A small network was shown many inputs. Here are its activations along a few directions, one row for each input.
In each table, some parts of the input vary, and every possible input appears once, in random order.
Descriptions start from the smaller parts, as in this example, which fits no table here: line(6) and (point or ring(11) or (values(2) and ring(8))).
Shared parts are said once, and a part with two or three values counts as separate values.

Other details of the inputs shift rows strongly along two fixed directions, in all tables alike. That doesn't count.

Table:
r1: [-21 -50  -6  16  39  11   5  -5 -24 -10  -4]
r2: [  1  18 -11 -18 -31  -5 -22   0  57   6  -5]
r3: [ 21  34  39   5 -13  -6   3  31 -27  19   3]
r4: [-12 -28 -13  18  33  11  20 -19 -36 -15   1]
r5: [  8   1  14   4   6  -5   1  15 -16   6   0]
r6: [  6  27  14   3 -11   4  22   5 -18  10   6]
r7: [-15 -31 -10  19  38  11  28 -16 -32  -9   5]
r8: [ -6 -35 -16  18  39   4  23 -19 -30 -14   5]
r9: [ -4 -41   3  16  37   1   7   1 -31  -6   0]
r10: [ 11  37  40   1 -12   1   6  33 -23  23   3]
r11: [ -1  -8 -31 -18 -18  -9 -31 -17  55  -9  -8]
r12: [ -8 -30  -8  19  33   4  29 -11 -33  -8   8]
r13: [-11 -24 -11  18  29   9  22 -14 -40 -12   2]
r14: [ 10  13  28   5  -4  -3   4  20 -14  14   2]
r15: [ -3  -4 -36 -10 -11  -4  -3 -31  50 -11   2]
r16: [-22 -42 -22  17  36  11  22 -22 -26 -17   1]
r17: [ -3  18 -28 -18 -31   0  -5 -23  46  -6  -5]
r18: [ 22  62  53   1 -34  -2  -2  38 -29  25  -1]
r19: [-15 -61 -17  14  42   4  -3 -14 -21 -15  -2]
r20: [  9  29 -25 -17 -35  -9 -13 -23  46  -5  -1]
r21: [ -3 -11 -43 -13 -11  -3  -8 -36  38 -16  -1]
r22: [ -9 -16 -23 -11 -10  -1 -20 -15  54  -5  -6]
r23: [ 15  46  40   0 -19   0  -2  33 -30  19   0]
r24: [-14 -53  -9  13  42   3   7  -4 -17  -8   1]
r25: [ 11  39  45   1 -14   1   8  34 -25  20   6]
r26: [ 23  56  49  -3 -27  -7  -1  36 -30  20   4]
r27: [  4  20   8  -9 -17   0 -14   9   9   3  -3]
r28: [  4  -4 -25 -19 -14  -9 -25 -10  53  -5  -5]
r29: [ -4  -1 -25 -16 -20  -3 -28 -12  49  -7  -9]
r30: [ -1  20  -9 -22 -33  -3 -24  -3  53  -2  -7]
r31: [-10 -46  -1  16  38   4   8  -1 -21  -4   3]
r32: [-10 -31   4  15  28   9   2   3 -33  -5  -2]
r33: [ 13  22  33   6  -7  -4   0  22 -32  14   0]
r34: [-17 -35   3  14  32   9   7   4 -31  -4  -4]
r35: [ 21  52  34   2 -23  -3  26  19 -29  21   9]
r36: [-17 -39   5  16  34  10   7   1 -31  -5  -4]
r37: [ 22  54  51  -3 -24  -6   6  40 -23  27   7]
r38: [ 12  17  22  -2  -3  -6   0  20 -15   9   3]
r39: [ -8 -12 -26 -16 -11   0 -26 -16  47 -15  -6]
r40: [ -4  -1 -19 -14 -21  -2 -22  -9  57   0  -4]
r41: [-17 -34   5  11  33  10   7   4 -31  -7  -1]
r42: [ -9 -37   7  12  36   4  11   5 -26  -6   6]
r43: [ 11  18 -11 -22 -30 -11 -24  -2  54  -3  -2]
r44: [ -4  12 -32 -13 -25  -2  -3 -24  52  -5   1]
r45: [ -5 -32 -13  19  36   3  26 -13 -37 -12   6]
r46: [ -1  10 -42 -19 -30   0 -13 -32  56 -14  -5]
r47: [ 15  59  46  -5 -30  -1   0  38 -20  25  -1]
r48: [ 16  36  40   1 -11  -4   6  33 -23  22   5]
r49: [-13 -18  -4  17  27  10  24 -12 -34  -9   0]
r50: [  1   0 -29 -22 -22  -9 -33 -15  58  -7  -7]
r51: [-11 -45  -8   9  36   2  -1  -6 -24 -12   1]
r52: [-12 -19 -34 -19  -9  -1 -24 -19  66 -11  -4]
r53: [  9  13 -32 -18 -27  -8  -6 -24  49  -8  -1]
r54: [ 27  74  39   1 -37  -7  15  23 -36  22   8]
Each input here is: ring(6) and (values(3) or line(6)).
Q: The inputs of r11 and r34 match in every part but the ring(6) part. If r19 is changed in the same way as r11 into r34, which row does it become?
A: r1
Q: Start at r42 and move only the line(6) part, one step at a time. The first step leads to r37. Which rows follow, in order?
A: r48, r24, r31, r14
Q: Which other rows does r54 become when the values(3) part takes its other values? List them by row number.
A: r20, r21
Q: Which other rows does r53 become when the values(3) part takes its other values? List them by row number.
A: r8, r45

Table:
r55: [-20 -72  11  15  83  12  24  22 -61 -18   6]
r56: [ -6  47  45  28  -1  21  31  26 -78  22  -1]
r57: [ -3  22 -11  -5 -26  -1   2  -5  59  23   5]
r58: [  8 -28 -41  -9  15 -22  -5 -22  42 -14   9]
r59: [  0 -19  27  40  39  10  44 -12 -67  -8  14]
r60: [ 44  58  75  10 -13 -20   3  59 -58  46  16]
r61: [  2 -70 -37   0  13 -12 -29 -22  35 -13  -3]
r62: [ -5 -41 -45  16   2  -1   2 -45  25  -6 -11]
r63: [  1 -53 -51  12  11 -15 -16 -41  26 -18 -15]
r64: [ 24  47   2 -11 -32 -13  13   2  32  21  15]
r65: [ 10  64  75  29 -15  16  40  34 -55  23  13]
r66: [ -4  32  19 -14 -21   0   0  28  40  22   6]
r67: [ 16  30 -22 -20 -23  -8  14 -10  43  -4   9]
r68: [-24 -57 -42  11   7  11   8 -32  45  -4  -3]
r69: [ 17  78  18 -18 -55  -2   8  24  54  33  12]
r70: [ -5 -23 -48  10  -4   3  -5 -47  26 -10 -16]
r71: [ 22  85   0 -35 -71 -10   0  -4  30   7   8]
r72: [  8   7  15  16  23  -3  16   7 -85  -9   8]
r73: [-13   0 -13 -35 -15   1 -29   0  33 -16  -3]
r74: [-19  23  52   4  14  17  30  40 -78   8   7]
r75: [  3  -8  14   6  37   8  49  -4 -66  -5  13]
r76: [  1 -57 -45 -14  28 -13 -27 -18  50 -19   8]
r77: [ -4 -85  -1  39  65   3   0  -3 -72  -9  -6]
r78: [-25 -42 -16   2  -4   5  -7  -9  45   4  -9]
r79: [-43 -75   7  13  85  26  41   2 -67 -20   3]
r80: [ 25  29   8 -15 -37 -13 -37  -3  51 -11   4]
r81: [ 20  11 -24 -18  -5 -21   2  -4  29 -17   6]
r82: [-44 -40 -35   2  17  17 -18 -24  23 -19 -17]
r83: [  3 -26  12  33  43  -3  42  -3 -56  19  16]
r84: [ 13  24 -18 -27 -32  -7 -43  -4  25 -12   0]
r85: [ 28  23  50  25   7   0  -3  36 -86  19  -8]
r86: [ 31  53  14  -6 -44 -21 -13  -7  34  -6   5]
r87: [ 10  50 -13  -5 -42  -3  -6 -20  15   5  -6]
r88: [  5  49  77  18  -5   1  26  59 -49  51   9]
r89: [-24 -73  28  34  74  16  12   4 -60 -22   4]
r90: [ 44  63  17 -12 -71 -32 -13  13  35  27   0]
r91: [ -9  38  37  18   4  24  34  23 -77  13   9]
r92: [ 26  68   3 -31 -50 -22 -10   5   9  -4   6]
r93: [-25 -38 -54 -10  21  13  15 -26  57 -25   3]
r94: [  7 -18 -37 -25  12 -14  -1 -29  24 -29   2]
r95: [  2 -59   5  15  74   2  20  18 -67 -21  13]
r96: [ -4 -61  -9  44  64   1  19 -16 -85 -15 -11]
r97: [ 34  55  17 -41 -38 -14 -22  19  23   2   5]
r98: [-35 -33 -46 -11  15  19  11 -33  21 -27   3]
r99: [-21 -30  30  35  27  16  18  19 -54  16 -12]
r100: [-26 -16 -26  -1 -11  13 -24 -17  46  -4 -26]
r101: [  3  18   1 -43 -20  -2 -22   8  46  -6  -5]
r102: [-11  49  59   9  -6  18  18  44 -74  19   3]
r103: [-12 -45 -23  -1   0   0 -36 -13  41  -4 -21]
r104: [  8  50   1  -1 -61   4  -7   0  48  26 -13]
r105: [ -3 -26 -34 -27   5  -5 -29 -16  17 -30   4]
r106: [  0 -51 -50   2  25 -24 -10 -36  41 -11   4]
r107: [ -2  34  60   7  15  11  39  58 -57  18   8]
r108: [  2  66  38 -13 -58   2 -14  16  54  11  -2]
r109: [-22 -83   9  22  86   8  16  16 -51  -6  10]
r110: [ -5  27 -18   2 -36  13  -8 -15  39   9 -18]
r111: [-23 -31 -31 -19   6   9 -36 -15  27 -24  -8]
r112: [ 34  87  13 -27 -74 -16 -51  17  33  13  -8]
r113: [ 16  68  -5 -18 -55  -2  -3 -11  14   6   4]
r114: [-22 -26 -25  -8   5   6 -38 -14  25 -16 -17]
r115: [ 23  20  49  32  -5  -3  45  21 -73  34  11]
r116: [ 34  86  54  13 -30 -14   8  34 -76  22  -1]
r117: [-19 -63 -33  -8  26  -7 -30 -16  58  -4  -3]
r118: [ -6 -40 -15 -10 -11  -7 -30  -4  53   2 -10]
r119: [-28 -38 -48 -19  21  18  14 -37  43 -26   1]
r120: [-14 -36 -28  -3   3   6 -39 -16  36 -10 -26]
Q: The inputs of r62 and r99 match in every part but one. If r87 is changed in the same way as r62 into r99, which row does it become?
A: r82
Q: The inputs of r89 and r108 match in every part but one. If r111 is changed in the same way as r89 into r108, which row does it become?
A: r102
Q: What is each input in this table made of?
A: ring(6) and (point or ring(10))
Q: Which other rows does r78 become when the ring(6) part takes its other values? List them by row number.
A: r61, r68, r90, r115, r118
Q: Start at r91 and move only the ring(10) part, one step at a time. The first step leads to r98. Which rows follow, in order?
A: r119, r93, r69, r57, r68, r104, r110, r56
Q: Start at r77 and move only the ring(10) part, one step at a time. The first step leads to r85. Which rows follow, in order?
A: r112, r84, r105, r97, r95, r76, r60, r61
